Each row below holds a small network's activations on one record, seen along a few directions.
Each row is followed by the record's values for the fields KERAS, PUNIS, FUBA, SUMAS, BUVA, FALOM, KAMIK.
Not every record has every field; a missing one is written none.
The largest differences between rows may come from other fields.
In the rows, 500 means zero.
Random noise pushes rows far along 3 fixed directions. That doesn't count. These rows show it; they differ only by the noise:
[583 398 495 588 605 580 568 587 394 591 508 430 532 485 334 587 455 521]
[591 551 431 575 462 390 522 517 568 422 518 526 497 506 501 400 424 478]
[852 494 492 416 428 481 708 513 497 287 561 306 440 454 520 820 549 556]
[389 442 395 621 494 391 511 556 575 445 388 594 540 530 394 232 411 470]
[531 496 421 576 470 399 540 533 565 413 464 531 509 511 457 373 433 483]

[653 594 570 378 576 537 498 388 436 614 663 455 563 521 505 714 524 554]  (KERAS none; PUNIS fabam; FUBA tikab; SUMAS boku; BUVA garav; FALOM nonel; KAMIK kek)
[727 588 584 627 618 592 494 517 365 674 666 447 517 417 513 601 388 518]  (KERAS none; PUNIS kizoz; FUBA tikab; SUMAS none; BUVA none; FALOM gedef; KAMIK nuv)
[493 407 382 581 473 410 423 606 579 441 382 602 493 616 501 390 452 474]  (KERAS none; PUNIS kizoz; FUBA tikab; SUMAS none; BUVA none; FALOM nonel; KAMIK nuv)
[440 618 615 360 482 513 576 338 465 478 584 435 520 367 551 500 545 544]  (KERAS none; PUNIS fabam; FUBA lif; SUMAS detep; BUVA kori; FALOM nonel; KAMIK nuv)
[568 635 595 465 465 598 346 483 472 597 632 457 371 499 725 661 563 468]  (KERAS none; PUNIS kizoz; FUBA tikab; SUMAS detep; BUVA kori; FALOM nonel; KAMIK kek)
[765 569 441 583 427 411 547 533 542 366 555 466 466 494 600 561 442 498]  (KERAS nifuz; PUNIS fabam; FUBA tikab; SUMAS none; BUVA none; FALOM gedef; KAMIK nuv)
[588 496 366 386 447 240 543 419 697 279 438 592 592 644 476 438 466 523]  (KERAS none; PUNIS kizoz; FUBA tikab; SUMAS none; BUVA none; FALOM kogen; KAMIK nuv)
[487 474 612 595 482 648 603 579 375 486 468 381 400 292 552 472 488 509]  (KERAS none; PUNIS kizoz; FUBA none; SUMAS none; BUVA kori; FALOM gedef; KAMIK panag)
[311 299 508 711 699 619 577 632 331 697 387 493 598 430 159 322 386 530]  (KERAS sapo; PUNIS fabam; FUBA none; SUMAS none; BUVA none; FALOM kogen; KAMIK zag)
[472 349 488 612 594 544 628 600 412 525 404 445 544 459 266 456 449 550]  (KERAS sapo; PUNIS kizoz; FUBA none; SUMAS none; BUVA none; FALOM kogen; KAMIK zag)
[489 399 521 493 574 476 731 487 445 421 423 418 597 398 273 458 459 584]  (KERAS none; PUNIS kizoz; FUBA none; SUMAS none; BUVA none; FALOM kogen; KAMIK zag)
[444 552 515 503 359 488 474 522 555 385 434 516 386 457 700 415 541 474]  (KERAS none; PUNIS kizoz; FUBA tikab; SUMAS boku; BUVA kori; FALOM gedef; KAMIK kek)
[484 287 498 450 527 590 718 561 423 400 376 356 504 458 291 624 574 572]  (KERAS sapo; PUNIS fabam; FUBA none; SUMAS none; BUVA kori; FALOM kogen; KAMIK kobu)
[529 807 481 717 411 399 265 486 610 586 653 660 416 466 791 196 345 359]  (KERAS sapo; PUNIS kizoz; FUBA tikab; SUMAS boku; BUVA kori; FALOM gedef; KAMIK kek)
[732 556 512 506 475 428 681 483 498 351 557 378 492 413 462 584 462 556]  (KERAS nifuz; PUNIS kizoz; FUBA none; SUMAS none; BUVA none; FALOM kogen; KAMIK zag)
[220 429 530 391 493 542 451 445 529 497 377 533 493 544 482 460 623 515]  (KERAS nifuz; PUNIS kizoz; FUBA tikab; SUMAS detep; BUVA kori; FALOM nonel; KAMIK kek)
[349 264 525 541 675 564 730 545 365 542 344 432 651 414 112 423 453 597]  (KERAS none; PUNIS kizoz; FUBA none; SUMAS none; BUVA none; FALOM kogen; KAMIK zag)
[339 493 548 243 391 439 621 341 591 268 415 467 500 430 569 517 631 538]  (KERAS none; PUNIS fabam; FUBA tikab; SUMAS detep; BUVA kori; FALOM nonel; KAMIK kek)
[542 459 443 423 448 456 507 491 562 388 469 496 487 564 522 613 563 495]  (KERAS nifuz; PUNIS fabam; FUBA tikab; SUMAS boku; BUVA garav; FALOM nonel; KAMIK kek)
[549 520 512 417 345 493 535 521 570 319 446 459 369 489 673 564 594 503]  (KERAS none; PUNIS kizoz; FUBA tikab; SUMAS boku; BUVA kori; FALOM nonel; KAMIK kek)
[562 570 493 584 593 451 450 474 491 619 574 578 586 527 451 394 385 506]  (KERAS none; PUNIS kizoz; FUBA tikab; SUMAS none; BUVA none; FALOM nonel; KAMIK nuv)
[622 638 438 733 481 401 341 575 533 550 588 592 453 518 634 309 336 434]  (KERAS none; PUNIS kizoz; FUBA lif; SUMAS none; BUVA none; FALOM nonel; KAMIK kobu)
[331 514 583 653 646 708 231 577 345 888 588 565 466 499 517 461 455 432]  (KERAS none; PUNIS fabam; FUBA tikab; SUMAS detep; BUVA garav; FALOM nonel; KAMIK kek)
[555 681 551 471 528 527 379 415 493 672 694 509 483 553 548 546 510 492]  (KERAS sapo; PUNIS kizoz; FUBA lif; SUMAS detep; BUVA kori; FALOM kogen; KAMIK nuv)
[596 679 355 498 388 264 354 441 720 417 585 657 496 661 632 362 447 419]  (KERAS sapo; PUNIS fabam; FUBA lif; SUMAS boku; BUVA garav; FALOM kogen; KAMIK zuluv)
[469 493 372 577 507 353 428 528 627 487 439 645 564 652 409 296 427 468]  (KERAS nifuz; PUNIS kizoz; FUBA tikab; SUMAS none; BUVA none; FALOM kogen; KAMIK nuv)
[764 537 397 581 405 399 431 601 588 382 525 510 409 586 659 582 457 460]  (KERAS none; PUNIS kizoz; FUBA tikab; SUMAS none; BUVA none; FALOM nonel; KAMIK nuv)
[783 605 473 565 520 448 493 503 499 525 639 476 509 552 527 609 430 519]  (KERAS nifuz; PUNIS fabam; FUBA tikab; SUMAS none; BUVA none; FALOM nonel; KAMIK nuv)
[208 628 611 630 457 574 355 502 476 615 484 592 401 356 689 157 446 433]  (KERAS none; PUNIS fabam; FUBA tikab; SUMAS detep; BUVA kori; FALOM gedef; KAMIK kek)
[352 348 521 470 508 613 476 582 452 535 366 486 460 524 481 532 577 505]  (KERAS none; PUNIS kizoz; FUBA tikab; SUMAS boku; BUVA kori; FALOM nonel; KAMIK kek)
[444 462 473 303 411 467 525 437 612 365 433 481 459 614 515 613 658 524]  (KERAS sapo; PUNIS kizoz; FUBA tikab; SUMAS detep; BUVA kori; FALOM kogen; KAMIK kek)
[456 608 524 555 626 511 247 433 454 782 641 648 582 579 543 451 424 467]  (KERAS none; PUNIS kizoz; FUBA tikab; SUMAS boku; BUVA garav; FALOM gedef; KAMIK kek)
[532 487 485 450 556 520 473 484 488 598 542 489 527 628 415 596 533 534]  (KERAS sapo; PUNIS fabam; FUBA lif; SUMAS boku; BUVA kori; FALOM kogen; KAMIK zuluv)
[717 460 536 314 439 580 545 515 457 425 543 351 418 539 618 920 646 548]  (KERAS none; PUNIS fabam; FUBA tikab; SUMAS boku; BUVA garav; FALOM nonel; KAMIK kek)
[704 717 510 197 442 331 532 254 635 410 700 497 574 589 585 696 576 538]  (KERAS none; PUNIS fabam; FUBA tikab; SUMAS boku; BUVA kori; FALOM kogen; KAMIK kek)

Here are new rows. What are their fields?
[466 339 454 589 587 515 608 569 437 514 405 512 610 473 308 444 434 523]  (KERAS none; PUNIS fabam; FUBA tikab; SUMAS none; BUVA none; FALOM gedef; KAMIK nuv)
[344 489 471 342 438 422 536 400 619 385 420 533 519 574 462 451 599 511]  (KERAS nifuz; PUNIS fabam; FUBA tikab; SUMAS detep; BUVA kori; FALOM kogen; KAMIK kek)
[206 501 438 467 451 347 497 413 643 403 372 671 586 505 463 133 468 465]  (KERAS none; PUNIS fabam; FUBA tikab; SUMAS boku; BUVA kori; FALOM nonel; KAMIK kek)
[424 500 422 517 401 420 462 520 628 389 406 574 457 558 574 369 516 450]  (KERAS sapo; PUNIS kizoz; FUBA tikab; SUMAS boku; BUVA kori; FALOM nonel; KAMIK kek)
[680 573 405 628 477 412 433 561 560 509 571 565 491 576 541 469 410 457]  (KERAS sapo; PUNIS fabam; FUBA tikab; SUMAS none; BUVA none; FALOM nonel; KAMIK nuv)
[347 572 619 494 435 614 427 492 453 537 490 486 383 394 686 446 563 486]  (KERAS none; PUNIS kizoz; FUBA tikab; SUMAS detep; BUVA kori; FALOM gedef; KAMIK kek)
[464 589 475 333 479 350 508 349 630 446 519 572 604 572 504 434 519 500]  (KERAS none; PUNIS kizoz; FUBA tikab; SUMAS boku; BUVA kori; FALOM kogen; KAMIK kek)
[495 509 508 554 581 584 326 531 455 705 563 545 484 604 518 561 498 475]  (KERAS sapo; PUNIS kizoz; FUBA tikab; SUMAS boku; BUVA kori; FALOM nonel; KAMIK kek)
[544 334 583 271 533 618 736 458 413 401 422 317 530 469 367 807 659 628]  (KERAS none; PUNIS kizoz; FUBA tikab; SUMAS boku; BUVA kori; FALOM nonel; KAMIK kek)
[441 459 484 577 508 576 375 597 486 605 471 539 440 554 531 489 509 443]  (KERAS none; PUNIS kizoz; FUBA tikab; SUMAS boku; BUVA kori; FALOM nonel; KAMIK kek)
[249 354 438 455 674 487 398 471 504 703 412 662 689 679 228 368 486 505]  (KERAS none; PUNIS kizoz; FUBA tikab; SUMAS boku; BUVA garav; FALOM kogen; KAMIK kek)
[405 552 524 308 259 413 541 423 655 170 388 470 355 437 775 460 632 495]  (KERAS none; PUNIS kizoz; FUBA tikab; SUMAS detep; BUVA kori; FALOM nonel; KAMIK kek)
[673 810 547 400 389 412 390 346 613 467 711 508 418 535 769 584 542 484]  (KERAS nifuz; PUNIS kizoz; FUBA tikab; SUMAS detep; BUVA kori; FALOM nonel; KAMIK kek)
[786 692 549 290 391 399 643 321 551 297 680 377 487 428 647 722 558 558]  (KERAS none; PUNIS fabam; FUBA lif; SUMAS boku; BUVA kori; FALOM nonel; KAMIK nuv)
[535 457 441 527 436 504 443 588 538 451 457 508 423 548 579 552 526 454]  (KERAS none; PUNIS fabam; FUBA tikab; SUMAS boku; BUVA garav; FALOM nonel; KAMIK kek)
[606 600 481 525 418 459 460 494 567 430 554 518 436 506 635 516 504 463]  (KERAS nifuz; PUNIS kizoz; FUBA tikab; SUMAS boku; BUVA kori; FALOM gedef; KAMIK kek)
[689 556 621 530 632 564 715 456 335 574 649 332 579 298 357 616 407 574]  (KERAS none; PUNIS fabam; FUBA none; SUMAS none; BUVA none; FALOM kogen; KAMIK zag)
